Each row below holds a small network's activations on one record, seen along a few directions.
Records have a field called KEDI. Each example row is followed by its value.
The word missing means that the record has no KEDI.
Other fields move the rows too, some of them a lot.
(in the rows, 500 means zero)
Strong random noise was added to every row along 3 fixed directions; ignore it. To show where, here is one row again and again, with new noise each time:
[510 454 490 483 533 530 633 611 505 510 439 338 516 513 500 521 361 528
 400 512 582 505 492 570 451 435 392]
[514 387 435 498 541 433 646 774 514 343 420 396 569 495 389 581 343 491
 303 473 524 587 485 642 510 353 291]
[496 541 536 491 555 534 648 563 494 529 484 345 524 527 499 474 336 592
 457 520 580 443 520 558 415 403 406]
[525 257 152 600 374 236 507 918 297 258 550 844 593 373 191 762 607 302
 388 659 114 787 476 493 482 573 328]
[507 489 413 526 446 521 554 507 375 635 548 523 480 471 500 538 508 493
 565 653 420 504 507 415 362 618 517]

[377 647 631 516 620 365 587 506 580 332 542 573 564 547 445 487 327 687
 529 346 528 396 541 705 544 181 399]
dosuv
[520 616 573 486 508 530 611 422 451 633 588 425 492 511 530 420 411 594
 621 596 520 385 569 453 348 479 491]
sekog
[486 477 570 468 547 614 387 406 618 508 379 367 458 519 620 451 529 496
 453 369 654 498 428 527 618 504 571]
tok
[563 665 696 478 601 647 594 478 560 474 503 191 521 543 526 304 305 639
 494 486 663 359 566 499 458 370 434]
geda
[584 480 414 528 454 474 479 621 411 464 558 517 514 457 380 461 530 448
 520 604 371 575 522 421 448 576 478]
bobov
[446 431 487 490 541 410 430 591 592 316 444 579 543 491 434 553 518 474
 427 354 486 577 447 590 649 399 446]
tok
[577 594 535 549 568 525 494 583 469 370 539 457 581 480 382 372 485 516
 473 532 446 502 530 451 463 437 431]
bepip
[553 662 687 477 594 646 541 382 579 558 486 255 491 547 568 286 391 611
 525 459 678 377 546 502 447 401 520]
rina
[462 652 712 480 650 546 471 400 645 411 460 359 504 570 547 351 374 654
 505 297 666 363 502 633 604 280 497]
bobov
[416 374 457 481 480 433 477 475 555 498 446 594 465 484 554 631 527 431
 486 420 510 564 440 596 588 499 510]
dosuv
[458 360 434 482 449 523 374 428 537 559 426 563 420 470 572 581 620 385
 520 456 511 586 425 483 587 643 606]
zuli
[550 568 571 494 551 510 558 541 534 444 518 409 533 517 439 394 412 554
 490 493 538 479 544 518 462 387 432]
rina
[461 608 658 486 583 571 391 327 600 496 473 420 488 525 624 393 519 568
 536 347 604 398 464 538 617 445 592]
dupil
[420 468 528 478 485 531 428 348 554 587 459 521 423 498 625 543 548 478
 570 426 555 482 456 515 572 566 608]
kifo
[442 538 613 474 575 568 502 368 612 554 419 389 450 548 623 454 426 569
 502 372 678 429 470 611 548 407 542]
bago
[481 315 435 469 466 547 392 444 570 566 364 500 430 486 624 595 614 378
 435 429 565 606 386 523 610 602 572]
rur
[585 394 498 491 480 552 438 602 542 372 429 403 507 454 473 498 525 392
 396 478 517 590 483 474 589 526 454]
geda
[545 536 670 436 603 654 568 524 676 440 361 122 501 550 556 349 315 575
 364 361 788 453 510 595 550 343 432]
zuli
[525 175 396 430 463 519 330 558 636 442 300 462 450 464 586 629 652 258
 319 355 569 707 338 545 738 618 518]
lunu
[569 570 506 535 535 495 527 580 432 440 563 502 562 483 384 420 472 533
 521 582 424 478 536 428 409 457 427]
bepip
[489 587 487 526 499 444 582 536 425 507 604 575 537 484 385 468 449 556
 599 597 411 471 567 453 370 467 467]
bago
[419 379 432 508 507 353 488 609 552 344 446 650 531 488 459 657 509 462
 408 383 443 602 440 648 627 381 420]
mevu
[428 592 544 516 475 547 372 266 478 633 552 603 444 496 627 478 617 557
 673 502 466 418 480 416 503 599 674]
sogo
[509 495 603 416 513 710 579 366 590 728 399 138 405 537 709 412 387 526
 494 485 765 426 488 496 467 575 567]
kifo
[505 626 581 505 526 585 538 443 462 555 555 408 521 499 510 408 449 585
 582 566 520 393 548 401 410 511 513]
sogo
[492 384 432 449 519 385 738 739 527 435 442 412 539 563 431 627 284 533
 320 479 584 522 516 688 474 337 282]
missing
[575 418 395 533 439 504 468 583 407 481 542 554 530 425 441 530 603 373
 489 633 355 602 494 375 457 634 480]
gulom
[605 485 488 540 499 575 331 559 488 359 486 482 547 432 415 409 638 389
 450 520 428 592 487 365 559 589 522]
lunu
[417 507 486 518 471 483 427 350 483 594 520 650 455 492 591 562 595 509
 604 487 448 484 462 490 516 553 608]
mevu
[448 448 540 468 499 504 468 350 553 609 462 521 427 514 646 550 522 492
 551 430 563 474 451 570 552 509 565]
sekog
[413 605 640 467 623 475 554 436 622 449 484 456 531 566 532 446 367 661
 507 347 627 394 497 637 536 260 452]
rur
[560 663 552 520 467 601 458 360 387 652 639 472 494 463 531 353 579 539
 687 655 420 399 553 269 368 658 617]
dupil
[451 509 576 445 477 620 413 165 538 803 494 474 382 524 781 490 594 515
 655 487 603 396 441 440 491 637 697]
gulom
[463 178 459 403 511 483 501 591 724 428 202 353 436 559 662 706 463 361
 172 236 758 642 358 791 778 415 428]
missing

Which value of KEDI does each new row have?
[509 187 389 455 434 519 360 497 585 532 316 496 421 462 658 675 659 276
 352 398 548 678 344 569 694 637 548]
gulom
[436 382 488 496 553 363 494 692 621 211 385 527 544 493 417 612 419 477
 330 295 526 601 457 726 700 294 357]
kifo
[557 649 523 560 436 593 329 321 368 586 660 622 499 424 508 375 707 478
 718 661 329 449 543 208 414 721 677]
dupil
[459 428 444 529 523 396 370 619 551 266 456 650 556 464 389 560 586 439
 423 376 408 617 443 562 664 435 468]
tok
[588 310 330 489 392 540 439 634 449 533 439 454 472 435 475 553 611 335
 426 601 439 680 441 386 497 707 511]
tok
[573 361 443 441 479 630 538 581 522 592 388 256 463 496 550 494 450 435
 406 551 625 562 451 447 466 607 464]
tok
[565 351 441 499 505 510 540 756 541 288 378 344 538 457 404 544 414 406
 288 471 542 642 482 571 578 450 342]
kifo
[583 310 412 486 479 530 494 734 543 359 359 349 512 453 417 539 478 364
 301 480 553 668 461 536 573 517 402]
zuli
[617 453 483 519 514 582 459 638 495 373 462 365 535 461 394 415 504 405
 405 535 483 591 505 430 526 549 441]
bobov
[521 443 452 501 484 511 560 591 492 507 455 407 504 483 508 527 463 472
 416 523 520 561 483 535 477 499 451]
mevu
[393 705 513 578 445 413 390 182 333 703 750 896 449 469 539 492 677 577
 891 627 244 366 546 355 375 635 718]
sekog
[537 387 388 491 439 509 553 629 427 533 488 444 502 465 470 565 483 445
 460 608 455 568 482 443 436 599 443]
sogo
[391 666 545 538 506 402 442 366 453 498 643 732 519 502 489 494 545 633
 702 494 365 395 531 467 476 447 571]
sogo
[560 377 469 487 477 575 480 560 550 485 386 367 469 469 524 501 516 391
 386 482 588 606 465 513 535 547 494]
bago
[623 458 455 522 498 580 415 621 472 389 486 416 551 447 397 413 571 397
 428 570 437 602 489 360 513 593 464]
lunu
[550 466 354 570 446 422 414 692 395 348 557 633 567 415 305 506 613 409
 478 587 284 646 501 407 494 583 477]
tok
[414 610 572 527 579 439 465 435 538 426 536 615 540 519 472 467 494 599
 560 404 477 443 497 563 537 363 513]
rur
